A small network was shown many inputs. Here are its activations along a few directions, one row for each input.
In each table, some parts of the input vary, and every possible input appears once, in random order.
Descriptions start from the smaller parts, as in this example, which fits no table here: values(3) and (point or line(9) or (line(6) and ring(8))).
Shared parts are said once, and a part with two or three values counts as separate values.
In the rows, zero is written as 128.

Other details of the inputs vary at random and push rows far along two fixed directions, the same in every table; ignore that.

A family of inputs:
r1: [127 117  21 123 143 153 168 162 141 127  88 157]
r2: [116 130 142 146 163 151  95 139 143 147 184 108]
r3: [121 135 148 126 180 137 112 148 136 121 191 129]
r4: [102 136  42 138 160 136 160 139 152 111 104 146]
r5: [144 154 181 103  72  99 134  87  85 132 109 116]
r6: [114 114   6 148 134 160 162 146 166 121  78 148]
r7: [143 111 207 102  83  90 110  80  82 162  95 120]
r8: [125 137 165  96  58  86 140  78  89 156 112 144]
r9: [145 129 157  93  87 111 126 125  95 144 125 128]
r10: [141 124  79 144 130 159 135 147 144 118 111 125]
r11: [129 124  72 143 130 141 151 133 156  97 104 137]
r12: [119 121 111 142 128 135 114 129 149 130 142 122]
r13: [114 127 184 156 207 146 104 152 167 121 175 123]
r14: [121 123 206 141 155 124 103 139 136 139 152 121]
r15: [129 155 195  95 122 101 121 107  87 147 162 120]
r16: [123 126 117 146 125 131 135 117 147 112 135 126]
r17: [119 136 189 150 199 155  69 152 139 149 241  94]
r18: [135 140  70 114  70 109 184  99 115 114  43 142]
r19: [114 131  27 151 139 141 174 133 160  96  80 139]
r20: [135 120  93 142 123 140 133 147 141 100 113 131]
r21: [114 150 152 125 165 120 118 127 120 132 175 121]
r22: [138 140 162 124 138 132 112 133 123 112 158 124]
r23: [149 134 174  94  49  96 131 104  77 138 100 135]
r24: [139 105 120 107  87 112 149  93  96 155  41 141]
r25: [105 125  85 158 179 154 123 144 175 103 158 131]
r26: [114 124 144 139 122 126 108 123 137 129 155 119]
r27: [136 148 101 112 116 122 154 126 112 109  90 138]
r28: [115 141 151 132 160 122 144 129 139 130 103 135]
r29: [129 119 118 154 131 139 115 133 154 122 147 111]
r30: [146 134 129 126 126 148 118 140 122 132 134 121]
r31: [133 124 186 123 113 110 122 122 121 155 110 131]
r32: [140 124 105 122  51 118 156  94 110 150  74 131]
r33: [135 113  49 152 132 150 143 151 166 103 100 130]
r34: [127  97 119 123 117 111 139 113 115 127  66 142]
r35: [116 120  92 151 193 150 109 170 161 122 178 127]
r36: [130 112 180 114 120 104 123  89 104 137 101 131]
r37: [119 107  31 157 124 142 161 147 164  98  86 144]
r38: [133 120 119 145 119 134 124 135 143 109 130 118]
r39: [131 129 165  94  56  81 137  97  76 160 113 144]
r40: [139 153 170  76  72  91 149  95  69 143 101 133]
r41: [103 133  23 141 144 139 171 132 158 103  81 147]
r42: [117 117  61 136 133 133 138 142 150 129 112 143]
r43: [135 121 107 102  95 117 149 139 105 123  99 147]
r44: [126 125 140 114 131 120 122 143 115 132 153 134]
r45: [147 134 171 125 128 132  95 138 120 128 164 111]
r46: [109 122  46 146 187 147 149 162 164 104 138 156]
r47: [138 134 185 159 165 161  75 137 150 132 208  79]
r48: [125 136 162 129 189 148 101 157 140 109 201 116]
r49: [136 135 179 128 172 157  86 154 127 139 204  98]
r50: [131 129 188  98  95  86 136  69  79 148  75 125]
r51: [141 127 154 152 158 152  88 151 149 113 181 100]
r52: [132 122 110 116 137 128 128 149 126 135 141 137]
r53: [120 126 154 114  83 100 123 106 104 149 129 132]
r54: [124 131 213 154 193 153  83 148 150 152 187 101]
r55: [150 140 181 101  54  98 135  86  88 133 106 130]
Each input here is: line(5) and (values(2) or ring(9)).
Q: Changing only the line(5) part turns r4 into r2. The same change can be made to r28. Which row results?
A: r54
Q: Which other rows agree with r44 in the line(5) part? List them by row number.
A: r14, r20, r23, r26, r34, r37, r38, r39, r43, r53
Q: Change only the line(5) part in r17. List by row number the other rows that result.
A: r21, r35, r39, r46
Q: A walk changes only the ring(9) part. It starts at r3 and steps to r46. List the rest of the walk in order.
A: r8, r25, r16, r11, r55, r22, r48

A family of inputs:
r56: [133 138 149 130 155 140 109 146 131 117 173 115]
r57: [123 140 119 126 134 130 130 128 129 122 147 126]
r58: [139 125 102 129 101 131 141 126 129 116  96 131]
r59: [121 139 143 134 152 134 110 138 134 124 176 117]
r60: [136 117 100 130 103 134 137 129 129 135  99 132]
r61: [126 131 122 126 133 130 126 137 129 126 148 131]
r62: [120 122 131 130 147 125 132 129 134 127 119 137]
r63: [117 132 128 131 148 125 136 120 133 124 119 131]
r64: [125 118 114 122 132 122 142 128 126 131  94 143]
r65: [142 141 222 102  41  87 112  71  78 162 132 109]
r66: [126 120 132 128 150 131 129 135 130 136 115 134]
r67: [134 117  98 130 102 129 137 127 129 129 101 133]
r68: [131 119  95 132  99 127 143 123 133 125  99 137]
r69: [130 131 145 130 155 142 105 148 131 134 173 117]
r70: [127 130 144 130 154 138 105 145 131 129 176 118]
r71: [128 127 135 129 150 129 132 133 130 118 114 131]
r72: [117 128 129 132 147 123 134 126 134 126 118 133]
r73: [129 129  96 132 102 127 145 115 132 121 103 130]
Q: Describe the family of inputs behind these rows.
A: values(3) and (point or line(5))
Q: Changing only the values(3) part turns r56 into r58. The same change can be made to r69. Which row results?
A: r60
Q: Change only the values(3) part in r67. List by row number the other rows that result.
A: r64, r70
Q: A walk changes only the line(5) part. It starts at r63 and steps to r72. List the rest of the walk in order.
A: r62, r64, r66
